Each row below holds a small network's activations on one input, seen along a few directions.
In each table, some parts of the input vary, and every possible input appears once, in random order.
Descriptions start from the smaller parts, as in this example, which fits no table here: one of 4 places along a line, together with either a single point or one of 9 places around a ring or (one of 3 separate values, together with one of 5 places around a ring).
Shared parts are said once, and a part with two or three values counts as separate values.
In the rows, zero is written as 128.

Other details of the inputs vary at random and push rows far along two fixed directions, the same in every table; ignore that.

A family of inputs:
row 1: [143  82 112 125 131 104 106 159 179 151 138 114]
row 2: [130  90 138 159 134  63 112 115 120 161 145 125]
row 3: [136 163 113 121 166 179 135 149 131  84 108 139]
row 4: [141  85 139 126 145 121 149 159 180 143 152 125]
row 5: [110 147  73  29  80 233 161 140 132  99  81 146]
row 6: [108 171 114 144  80 106 144  67  33  46 146 138]
row 7: [ 97  75 158 101  82  52 124  86 109 139 140 137]
row 8: [152  91 107 138 125 114 132 151 168 165 150 133]
row 9: [135  94 141 128 121 118 127 158 188 153 141 100]
row 10: [121 172 114 100 129 226 134 164 160 120  92 115]
row 11: [111 181 166 154 156 116 125  96  70  98 119 133]
row 12: [136 166 120 123 147 188 145 126 103 124 116 144]
row 13: [102 158 137 144  91  97 121  56  40  52 122 149]
row 14: [142  85 106 121 136 108 122 148 168 169 126 129]
row 15: [150  90 154 183 145  55 134 110 106 135 187 129]
row 16: [117  98 159 109 115 122 125 154 180 179 131 102]
row 17: [149 157  90  88 149 229 156 158 148 132  98 148]
row 18: [135 179 131 163 129 151 121 134 113  76 132 112]
row 19: [124 181 134 153 122 139 126 104  70 137 121 137]
row 20: [132  98 134 134 111 112 119 140 160 172 139 108]
row 21: [120  88 132  95 121 123 109 156 176 189 112 116]
row 22: [145 173 120 165 164 126 123 104  74  78 135 145]
row 23: [143 152  82  78 160 224 143 160 155 125  82 152]
row 24: [124 163 108  73 155 211 137 144 131 144  83 151]
row 25: [112 175 109 156  87 110 138  66  36  30 160 143]
row 26: [125 181 130 112 143 190 144 126  93 136 110 149]
row 27: [151  84 115 126 116 120 120 166 183 161 144 111]
row 28: [136  77 127  96 152 125 134 149 174 175 124 137]
row 29: [116  70 131 121  88  55 127  92 120 103 148 138]
row 30: [129  88 134 119 133 106 117 157 194 146 128 105]
row 31: [121  94 173 157 155  58 126 113 123 133 154 119]
row 32: [143  92 119 125 113 126 124 159 177 169 133 110]
row 33: [144 164  92 152 143 146 116 129 102  99 115 144]
row 34: [113 175 112 160 102 104 118  61  45  19 143 155]
row 35: [141  84 125 128 120 108 131 143 155 187 139 125]
row 36: [116 110 212 192 136  14 129  81  81 144 188 113]
row 37: [121 190 146 158 114 134 112 105  69 122 122 117]
row 38: [ 99 169 103  46  77 196 154 110 100 108  92 147]
row 39: [107 105 182 158 128  50 104 112 128 147 148 102]
row 40: [129 176 140 160 163 130 129 108  88  76 120 133]
row 41: [117  93 135 110 133 126 117 157 188 154 117 105]
row 42: [130  91 120 117 137 122 117 167 197 135 130 109]
row 43: [150 167  74  97 129 224 141 161 150 139  90 145]
row 44: [123 173 112 135 135 167 105 128 106 110  99 121]
row 45: [134  97 177 180 142  51 139 109 120 129 175 117]
row 46: [125 172 156 159 147 145 144 112  85  95 127 130]
row 47: [124  89 132 111 131  99 117 136 152 193 123 128]
row 48: [135  89 109 115 127 121 112 157 184 162 120 114]
Each input here is: one of 2 separate values, together with one of 4 places along a line, together with either a single point or one of 5 places around a ring.
Question: The inputs of row 4 and row 36 match in every part but the place on the line of 4. If row 15 is changed in the same way as row 4 into row 36, which row does it become?
Answer: row 26
Question: The inputs of row 27 and row 20 match in every part but the place on the line of 4. If row 18 is changed in the same way as row 27 into row 20, which row does it become?
Answer: row 10
Question: Change only the place on the line of 4 in row 43. List by row number the other rows that result.
Answer: row 8, row 19, row 35
Question: Which other rows agree with row 13 in the place on the line of 4 and the choice among 2 separate values? List them by row number.
Answer: row 2, row 28, row 31, row 41, row 44

A family of inputs:
row 49: [124 106  92  71 102 175 128 164 171 148 109 123]
row 50: [104  80 177 128 104  55 124 105 117 186 138 126]
row 51: [135  91 142 112 137 132 134 158 192 163 137 120]
row 52: [123 198  98 110 110 202 138 120 114  82  97 135]
row 53: [133 113 139 161 135  79 105 122 130 133 142 115]
row 54: [116 121 133 110 125 122 127 122 133 105 122 139]
row 55: [117 130 151 150 113 112 132 104  94  96 139 132]
row 56: [126  70 115  84 130 119 145 139 176 153 126 138]
row 57: [130 188 130 164 161 149 127 103  73  79 113 140]
row 58: [128 101 148 143 115  85 146 104 119 126 154 130]
row 59: [128 196 107 143 124 150 130  96  44  81 127 147]
row 60: [131 185 107 146 131 142 122  90  57  77 117 157]
row 61: [121  95 112  93 117 115 126 137 171 139 121 127]
row 62: [122 132  89  54 130 214 160 163 156 128  94 141]
row 63: [140 114 136 158 142  84 123 126 112 151 159 124]
row 64: [143 144  95 100 114 175 144 130 132 129 118 150]
row 65: [114  97 131  89 116 140 138 148 151 133 128 129]
row 66: [131 104 109  85 137 162 131 179 197 167 114 110]
row 67: [140  86 136 141 121 109 120 150 172 165 141 108]
row 68: [133 158  91  96 131 219 123 171 154 132  90 122]
row 69: [127 152 128 147 100 123 121 104  99 100 131 125]
row 70: [128 129 141 133 150 127 119 135 141 118 123 129]
row 71: [122 117 159 150 145  84 122 129 125 133 158 114]
row 72: [114 199 119 143 115 147 125 101  59  67 118 127]
row 73: [130 114 144 160 140  77 112 121 133 131 139 116]
row 74: [138 112 156 164 142  90 136 120 127 139 153 120]
row 75: [117 154 126  79 137 212 130 158 154 179  72 134]
row 76: [147  97 162 198 132  43 119 102 105 148 178 121]
row 77: [131 157 139 153 154 127 134 119  93 112 138 121]
row 78: [120 186 112 148 117 140 110  95  69  69 111 136]
row 79: [138  94 129 120 126 129 129 157 192 168 132 112]
row 80: [146  78 145 162 143  55 115 123 133 159 157 131]
Question: The inputs of row 55 and row 51 match in every part but one. If row 61 is changed in the same way as row 55 into row 51, which row does it become?
Answer: row 73
Question: What do these inputs look like to the network?
Answer: one of 2 separate values, together with either a single point or (one of 3 separate values, together with one of 5 places around a ring)
Question: Change only the place on the ring of 5 in row 74. List by row number the other rows that result.
Answer: row 51, row 67, row 76, row 79

A family of inputs:
row 81: [139 122  92  92 140 177 145 162 166 115 120 139]
row 82: [115 127 110  74 117 176 122 151 171 139  89 124]
row 83: [121 180  90  99 130 216 121 149 143  88  75 129]
row 84: [123 136 116  97 106 170 131 143 153 146 108 114]
row 85: [140  58 123 131 133  64 111 137 178 154 152 120]
row 86: [131 164 141 185 107  97 106  91  90  94 147 114]
row 87: [132 108 123 114 133 126 149 139 140 135 142 156]
row 88: [126 109 133 125 122 124 136 136 152 113 134 118]
row 89: [151  51 158 111 185 130 127 208 250 251 127 102]
row 90: [112 113 136 109 123 115 124 111 117 141 117 130]
row 91: [141  66 156 182 122  20 127 101 105 165 184 125]
row 92: [109 203 142 158 122 141 130  83  49  57 125 129]
row 93: [144  65 143 178 124  34 120 127 131 154 185 108]
row 94: [134 171  80  80 143 223 135 150 129 109  77 161]
row 95: [116 178 170 186 112  70 120  69  18 107 155 130]
row 96: [112 196 135 128 128 164 142  90  56  78 111 147]
Question: What do these inputs look like to the network?
Answer: either a single point or (one of 3 separate values, together with one of 5 places around a ring)
Question: Change only the choice among 3 separate values in row 81. List by row number the other rows that result.
Answer: row 85, row 93
Question: Change only the place on the ring of 5 in row 87. List by row number the other rows that result.
Answer: row 81, row 88, row 92, row 96
